These are the activations of a small neural network, seen along a few directions. Each row is one input.
In each table, some parts of the input vary, and every possible input appears once, in random order.
Descriptions start from the smaller parts, as in this example, which fits no table here: one of 2 separate values, together with either a single point or one of 9 places along a line or (one of 6 places along a line, together with one of 8 places around a ring).
Shared parts are said once, and a part with two or three values counts as separate values.
In the rows, 128 means zero.

Other details of the inputs vary at random and push rows far along two fixed directions, the same in every table; ignore that.

Table:
R1: [145 188  83 142  10 147 181 203  87  86 161]
R2: [151 107 126  87 128 135 130 114 151 176 105]
R3: [ 97 120 184 168 176 110  83 128 150 121 137]
R4: [140 182  94 164   7 146 195 206  95  98 160]
R5: [182  82  82  29 116 156 226  74 124 208  52]
R6: [111 124 184 170 131 103  65 157 158 120 152]
R7: [144 160  75 127  24 139 199 179  74  90 125]
R8: [113 126 184 170 131 105  67 156 157 118 152]
R9: [105 120 166 158 127  90  60 153 125  83 137]
R10: [ 90 155 115 167 183 115  69 112 107  56 168]
R11: [124 120  97 101 208 139 122  60 123 127 124]
R12: [ 88 130 187 186 165 105  72 145 144 105 149]
R13: [136  71 152  85 209 138 145  56 170 218  74]
R14: [149 135  44  75 155 166 203  66  97 140 113]
R15: [144 100 145  92 149 125 104 110 160 174 109]
Description of these inputs: one of 3 separate values, together with either a single point or one of 4 places along a line.
The inputs of R8 and R4 match in every part but the choice among 3 separate values. If R1 is changed in the same way as R8 into R4, which row does it become? -> R2
Which other rows agree with R15 in the choice among 3 separate values? List them by row number. -> R6, R9, R12, R14

Table:
R16: [135 118 130 120 141 125 107 114 143 141 124]
R17: [128 109 155 124 133 123 121 130 148 152 120]
R18: [154 142  72 102  95 164 224 114 106 152 109]
R19: [143 108 135 111 140 111 111 105 132 125 127]
R20: [128 110 154 124 133 123 120 130 148 152 119]
R21: [126 142 129 157 108 121 131 141 104  73 152]
R22: [130 115 154 125 134 124 118 127 146 151 113]
R23: [130 116 154 125 134 124 117 127 146 150 112]
R24: [124 125 134 113 156 130 114 115 132 135 123]
R25: [121 105 118 120 140 114 104 109 129 133 111]
R26: [112 165 125 152 108 127 114 160 107  82 150]
R27: [155 139  67  99  90 165 234 117 102 156 117]
R28: [142 103 155 116 138 110 120 124 132 134 113]
R29: [154 141  71 102  94 165 225 114 105 152 110]
R30: [111 159 121 171 106 127 134 156 108  87 160]
R31: [155 142  72 102  96 164 223 113 106 151 108]
R32: [134 114 131 120 142 124 109 116 144 142 129]
R33: [115 113 120 113 154 119 110 112 124 124 107]
R34: [155 138  66  99  90 165 235 117 102 157 118]
R35: [134 111 131 119 142 124 110 118 145 143 132]
R36: [135 117 130 120 141 124 108 114 143 142 126]
R37: [110 162 124 154 105 126 116 165 103  82 160]
R38: [123 124 134 113 156 130 114 115 132 135 124]
R39: [124 128 133 114 156 130 113 114 133 133 118]
R40: [113 165 125 152 109 127 114 159 109  83 147]
R41: [112 159 121 170 107 127 133 155 108  87 159]
R42: [134 115 130 120 141 124 108 115 144 142 128]
R43: [117 105 124 132 153 122 119 104 124 129 113]
R44: [129 113 154 124 134 124 119 128 147 151 115]
R45: [123 123 134 113 156 130 114 115 131 136 125]
R46: [123 120 134 133 159 128 126 107 137 137 126]
R47: [135 119 130 121 141 125 107 113 143 141 123]
R48: [111 159 121 171 106 127 134 157 108  87 162]
R49: [112 164 125 152 108 127 115 161 107  82 152]
R50: [129 112 154 124 134 123 119 129 147 151 116]
R51: [134 113 131 119 142 124 109 117 144 143 130]
R52: [119 101 138 124 136 112 114 126 130 142  98]
R53: [110 162 124 154 105 126 117 166 103  82 162]
R54: [134 112 131 119 142 124 109 117 144 143 131]
R55: [129 114 154 125 134 124 118 128 146 151 114]
R56: [111 164 125 153 107 127 115 162 106  82 154]
R57: [135 120 130 121 141 125 107 113 143 141 123]
R58: [113 160 121 170 108 128 132 154 109  87 156]
R59: [134 116 130 120 141 124 108 115 144 142 127]
R60: [128 108 155 123 133 123 121 131 149 153 121]
R61: [122 149 130 140 109 115 118 151 106  66 150]
R62: [130 116 154 125 134 124 117 126 146 150 111]
R63: [129 111 154 124 133 123 120 129 148 152 118]
The inputs of R43 and R25 match in every part but one. If R48 is changed in the same way as R43 into R25, which row does it become? -> R51
Describe the family of inputs behind these rows. -> one of 4 places along a line, together with either one of 2 separate values or one of 10 places along a line
Which other rows agree with R63 in the place on the line of 4? List them by row number. -> R17, R20, R22, R23, R28, R44, R50, R52, R55, R60, R62
Which other rows agree with R61 in the place on the line of 4? List them by row number. -> R24, R26, R33, R37, R38, R39, R40, R45, R49, R53, R56
Which other rows does R19 become when the choice among 2 separate values takes its other values? List them by row number. -> R25
